Each row below holds a small network's activations on one input, seen along a few directions.
Each table varies a few parts of the input and shows all the possible inputs, shuffled.
Descriptions start from the smaller parts, as in this example, which fits no table here: ring(5) and (point or ring(11) or (values(2) and line(6))).
Shared parts are said once, and a part with two or three values counts as separate values.
(in the rows, 128 means zero)

Other details of the inputs vary at random and push rows far along two fixed directions, the same in every table; ignore that.

A family of inputs:
row 1: [200 167 145  49  77 197  75 104 134 159 179]
row 2: [140 173 138 104 125 160 105 129 122 146 141]
row 3: [101 143 121 126 108  96 192 136 124 113 114]
row 4: [143 147 120 156 118 120 167 139 156 114  85]
row 5: [127 130 144 113 117 127 140 147 134 153 120]
row 6: [113  96 127 151 157 118 148 143 134 115 103]
row 7: [137  66 123 110 147 161  26  90  78 169 232]
row 8: [148 200 142  91  99 144 186 140 181 150  71]
row 9: [155 192 138  78  72 138 140 136 158 156  96]
row 10: [157 186 138  71  92 175 141 129 161 161 122]
row 11: [139  92 125 114 124 120 104  95  93  82 187]
row 12: [110 116 116 161 145 101 151 141 129 143 110]
row 13: [135 204 127 114 103 128 209 166 193 140  60]
row 14: [ 92  62  99 193 176  99 109 132 105 134 156]
row 15: [143 167 154  99 130 149 103 111 122 147 135]
row 16: [ 83  85  95 166 136  74 147 128  98  70 128]
row 17: [ 89  74 121 195 198 104 110 126  93 100 127]
row 18: [ 99 117 105 177 131  87 163 157 144 111  68]
row 19: [145 206 151  94 107 153 140 136 146 151 111]
row 20: [139 125 114 106 106 149  76 122 119 146 160]
row 21: [127  46 100 187 173 125  71 102  98 109 180]
row 22: [108 116 116 169 157 108 178 147 149 113  77]
row 23: [121  71 111 193 161 109 124 123 119  96 119]
row 24: [188 131 164  66  95 173  74 103 127 146 172]
row 25: [100 120 114 175 144  92 176 157 137 132  81]
row 26: [117 160 106 148 107 104 171 165 161 126  74]
row 27: [ 79  95 133 167 165  99 138 115  90  68 147]
row 28: [130  56 143  73 149 150  36  49  69 115 252]
row 29: [110 112 118 150 126 102 144 158 136 114  88]
row 30: [167 188 189  45  96 178  94 115 129 161 145]
Description of these inputs: values(5) and (point or line(5)).
The inputs of row 25 and row 22 match in every part but the values(5) part. If row 12 is changed in the same way as row 25 into row 22, which row does it become? -> row 8
Which other rows does row 11 become when the values(5) part takes its other values? List them by row number. -> row 3, row 16, row 27, row 28

A family of inputs:
row 31: [ 98  59  73 218 180 113 117 142 121 144 122]
row 32: [168 135 120  90  92 151  88 131 164 169 131]
row 33: [139 135 143  77 101 139 100 110 122 115 153]
row 34: [ 96 156 137 142 150 115 187 147 148 113  79]
row 35: [ 95  80 114 147 177 118 107  96 100 105 169]
row 36: [105 140 149 138 147 110 174 151 133 146  90]
row 37: [123 141 143 147 149 129 149 129 141 113 111]
row 38: [121 137 103 173 154 125 134 163 167 156  75]
row 39: [ 90 199 123 169 124  95 219 187 154 130  42]
row 40: [155 118 106 124  85 132 130 144 154 165 104]
row 41: [ 98 147 131 145 143 112 189 153 136 139  94]
row 42: [173 115 117  90  88 149  67 112 153 169 143]
row 43: [134 150 129  89  97 141 100 118 111 149 172]
row 44: [118  53 120 174 160 108 105 107 108  85 162]
row 45: [151 110 144  58  91 140 105  94 121 143 166]
row 46: [119  73  81 183 177 124  77 120 130 147 145]
row 47: [105 156 145 147 148 116 145 150 125 114  80]
row 48: [127 168 129 163 144 124 189 163 156 111  66]
row 49: [162 163 183  80 117 162 111 111 141 145 134]
row 50: [130 139 128 106  87 106 182 138 144 135 101]
row 51: [102  69 103 213 196 100 103 151 139 139  91]
row 52: [116 169 116 134 120 121 147 138 123 122 116]
row 53: [151 138 138  76  83 140  89 102 113 122 153]
row 54: [ 87  73 123 165 193 119  82 107  86 100 160]
row 55: [165 141 122 121 116 156 126 128 136 118 142]
row 56: [144 171 151 120 125 149 155 134 150 127 101]
row 57: [104  47 117 147 152 104 103 113  90 124 180]
row 58: [151 152 118 129 114 139 158 140 144 109 116]
row 59: [139 151 180  66 131 159  97 102 126 151 146]
row 60: [162 146 153  79 117 167  91  82 125 138 181]
row 61: [135 140 140  77 118 151 118 101 115 165 173]
row 62: [130 126  84 159 129 123 137 157 168 144  93]
row 63: [100  57 115 156 145  97  96 118  91 126 178]
row 64: [118  62 145 174 193 126  80 106  97 110 155]
row 65: [149 150 138  66  94 167  72  95 105 132 186]
row 66: [113 136 117 118 124 123 135 125 123  98 131]
row 67: [109 130 127 127 117 104 175 141 146  98  99]
row 68: [124 146 131  89 111 138 139 116 136 119 142]
row 69: [170 134 123 129  99 135 142 131 144 107 109]
row 70: [103 163 142 155 142 106 149 161 126 124  76]
row 71: [106 176 104 149 104 102 184 169 140 104  81]
row 72: [164 127 149  92 102 150 105 108 131 119 158]
row 73: [164 136 123  98  80 154 113 144 157 179 124]
row 74: [ 86  55 124 159 198 120 100 107  90 125 167]
row 75: [104 136 149 132 155 116 174 147 139 135  84]
row 76: [129  65 100 197 191 128  96 109  99  97 166]
row 77: [122 186 143 111 120 142 142 140 132 128 100]
row 78: [111  64 114 140 141 102  91 100  96  84 156]
row 79: [138  58 104 172 149 109 113 112 105  81 143]
row 80: [120 160 128 110 112 125 149 126 129 157 140]
row 81: [136 134 114 160 119 107 182 159 151  89  83]
row 82: [169 126 119  83  91 182  70 118 136 195 170]
row 83: [137 161 142  75 115 153 104  97 120 127 159]
row 84: [114 162 119 135 100 105 175 160 142  93  77]
row 85: [158 137 145  88 109 157 103  97 130 123 171]
row 86: [167 132 131 122 111 143 127 134 140 114 131]
row 87: [131 125 138  84 104 129 146 125 136 132 137]
row 88: [176 185 168 105 118 163 139 142 156 145  93]
row 89: [146 158 142  81  79 138  99 128 119 135 149]
row 90: [116  48 111 145 139 108  44  92  68 105 194]
row 91: [113 125 118 113 124 121 163 132 134 122 128]
row 92: [ 85 104 136 172 185 101 131 140 110  97  97]
row 93: [115 132 104 180 143 131 154 172 157 168  72]
row 94: [ 86  69 121 172 182 109  89 115  82 141 177]
row 95: [109  65 126 211 206 107 114 135 104  97 118]
row 96: [134 165 150  94 119 157  81 118 108 151 157]
row 97: [142 159 138  74  86 143 124 119 123 164 167]
row 98: [139 150 133  94  76 113 152 130 134 148 124]
row 99: [168 133 140  92  88 141 125 108 137 115 133]
row 100: [109 178 114 141 124 116 174 144 134 103  87]
row 101: [110 146 119 139 100  96 164 157 134 119 102]
row 102: [106 136 113 134 117 106 191 151 137 127 108]
row 103: [141 124 128 134 106 109 160 124 147  92 104]
row 104: [168 136 144  78 103 170  91  98 124 129 179]
row 105: [137 156 141  65 114 156 137 103 132 153 153]
row 106: [133 170 112 161 135 123 200 153 158 102  74]
row 107: [134 153 127 174 152 131 171 158 150 112  80]
row 108: [113 159 114 141  86  83 191 161 145 116  71]
row 109: [159 125 149 104 126 171  65 125 133 206 138]
row 110: [137 170 170  83 109 140 118 130 128 180 134]
row 111: [109  46 116 142 150 102  93  92  96  95 168]
row 112: [ 92  87 138 168 175 104  84 126  87 137 148]
row 113: [157 148 141 101 123 161 113 101 129 129 158]
row 114: [ 84 113  97 185 157  94 143 137 106 118 128]
What is each input in this table made of? -> line(6) and (values(2) or line(4) or ring(8))
The inputs of row 67 and row 34 match in every part but the line(6) part. If row 87 is changed in the same way as row 67 into row 34, which row does it become? -> row 74
The inputs of row 62 and row 46 match in every part but the line(6) part. If row 104 is changed in the same way as row 62 into row 46, which row does it become? -> row 113
Which other rows does row 92 become when the ring(8) part takes its other values? List them by row number. -> row 36, row 47, row 59, row 70, row 75, row 110, row 112
Which other rows does row 79 become when the line(4) part takes its other values? List them by row number. -> row 69, row 99, row 103
Start at row 108 and move only the line(6) part, one step at a time. The first step leads to row 101. Which rows follow, in order? -> row 43, row 114, row 39, row 112
Which other rows does row 35 become when the ring(8) part takes its other values? List them by row number. -> row 52, row 61, row 80, row 83, row 100, row 105, row 114

A family of inputs:
row 115: [143 159 156 108 126 161 114 118 129 122 144]
row 116: [ 89  85  87 188 167  96 147 164 144 113  74]
row 117: [ 85  90 101 207 171  88 171 173 116 120  94]
row 118: [145 162 143  57  75 138 143 115 145 150 154]
row 119: [139 181 114  90  78 132 173 140 152 124 107]
row 120: [139 165 151  96 121 163 109 120 127 127 144]
row 121: [130 135 117 175 144 114 160 156 153 137  86]
row 122: [153 194 130 116  98 139 174 158 182 154  59]
row 123: [122  77 117 130 140 137  59 108 112 155 159]
row 124: [109 162 134 117 132 135 131 140 128 118 124]
row 125: [118 161 149  94 117 145 101 120 121 138 157]
row 126: [ 98  66 108 236 190  89 160 162 115 106 101]
row 127: [ 90 147 127 142 125  92 206 144 145 120  75]
row 128: [ 99  73  92 230 189  90 149 150 138 108  84]
row 129: [156 184 127  70  68 156 152 123 148 132 120]
row 130: [128  81 126 165 159 130  99 128  96 141 157]
row 131: [136 153 137 132 115 136 160 162 132 153  99]
row 132: [138  88 118 118 148 156  28  74  71 121 221]
row 133: [153 160 133  76 101 154 104 130 153 175 128]
row 134: [161 147 139 105 111 159 120 129 163 148 107]
row 135: [143 133 135  96 110 150  74 112 131 179 153]
row 136: [122 167 146 111 108 126 195 137 152 120  85]
row 137: [135 155 139 144 101  94 192 161 151  88  64]
row 138: [ 84  91  87 181 149  71 199 160 140  85  98]
row 139: [135  56 135 115 132 126  36  90  73 107 195]
row 140: [163 113 158  83 100 137  70  99 105 121 171]
row 141: [109 176 104 135  84 105 203 152 156 113  79]
row 142: [109  65 109 173 170 115  67 110 100 153 174]
row 143: [169 171 130  71  77 161 133 111 139 132 144]
row 144: [170 182 139  91  96 162 119 116 131 129 142]
row 145: [116 142 140 148 132 109 206 140 156 102  74]
row 146: [128 162 149  84 130 135 128 122 126 139 131]
row 147: [101 172 125 153 131 123 181 161 147 100  77]
row 148: [161  73 145  87 127 153  67  77 107 130 219]
row 149: [138 189 164  53 102 145 125 111 128 160 131]
row 150: [ 75  58 113 182 183  87 146 124 103  95 133]
row 151: [136 160 119 103 113 140 110 118 113 129 153]
row 152: [133 146 121 180 142 114 174 161 164 132  72]
row 153: [150 167 161  79  83 155 109 130 126 188 155]
row 154: [166 169 138  83  95 164 127 137 170 159  96]
row 155: [ 82  66  85 205 164  73 193 154 128  73  99]
row 156: [120  60 135 125 135 107  54 102  77 107 186]
row 157: [129  29 116 134 167 126  62  80  84 111 221]
row 158: [143 144 127 135 125 138 129 141 142 154 111]
row 159: [145 193 128 111  94 139 174 163 178 158  59]
row 160: [ 98  51 125 170 205 112  81  97  80 100 167]
row 161: [ 70 120  76 214 158  71 171 157 114  88  95]
row 162: [ 95  75 124 164 188 112 106 112  94 104 145]
row 163: [164 184 175  58 109 167 124 105 141 145 132]
row 164: [153 163 138  91 106 152 115 135 147 178 135]
row 165: [144  91 119 127 150 151  40  83  81 123 213]
row 166: [129  94 148 101 107 118  61  96  87 122 175]
row 167: [ 96  48  96 199 181 111 103 132 116 109 117]
row 168: [148 176 119 125  91 131 200 145 163 105  86]
row 169: [148 129 164  73 121 152 108  93 121 140 161]
The inputs of row 163 and row 160 match in every part but one. If row 148 is changed in the same way as row 163 into row 160, which row does it become? -> row 157
The inputs of row 154 and row 116 match in every part but one. If row 130 is changed in the same way as row 154 into row 116, which row does it become? -> row 117
What is each input in this table made of? -> line(5) and (point or line(4) or ring(6))
Which other rows does row 140 become when the line(5) part takes its other values? List them by row number. -> row 137, row 139, row 156, row 166

A family of inputs:
row 170: [134 132 138  72  82 109 153 136 130 153 119]
row 171: [117  93 104 174 153  98 115 114 104  66 123]
row 172: [110  96 170 108 159 140  97 102 110 121 164]
row 173: [111 100 118 124 106 100  82 122  95 124 155]
row 174: [114 118 153  93 153 166  75  84  81 129 209]
row 175: [146 105 123  91 132 156  77  69  92 116 207]
row 176: [132 182 143 125 128 142 151 137 134 164 121]
row 177: [138 172 112 105 115 155 135 135 165 171 119]
row 178: [144 185 153 125 114 139 125 146 130 153  97]
row 179: [171 128 139 111  97 144 166 147 162 132 101]
row 180: [127 180 154  94 121 139 128 140 121 109 118]
row 181: [141 159 166 114 129 135 151 139 143 166  96]
row 182: [118 164 118  85  74 120 155 130 135 155 143]
row 183: [ 95  68 115 193 173  77 172 121 135  65  95]
row 184: [129 101 107 148 147 140  63 129 122 142 134]
row 185: [110  87  71 221 158  99 173 153 143  91 120]
row 186: [150 155 106 167 102 119 180 175 163  96  67]
row 187: [117  79 114 154 163 126 107 126 139 151 115]
The inputs of row 178 and row 176 match in every part but one. If row 173 is changed in the same way as row 178 into row 176, which row does it become? -> row 182
What is each input in this table made of? -> values(3) and (point or ring(5))
Which other rows does row 185 become when the ring(5) part takes its other values? List them by row number. -> row 174, row 175, row 176, row 177
Start at row 181 and move only the ring(5) part, one step at a time. The first step leads to row 187. Which rows follow, in order? -> row 179, row 183, row 172
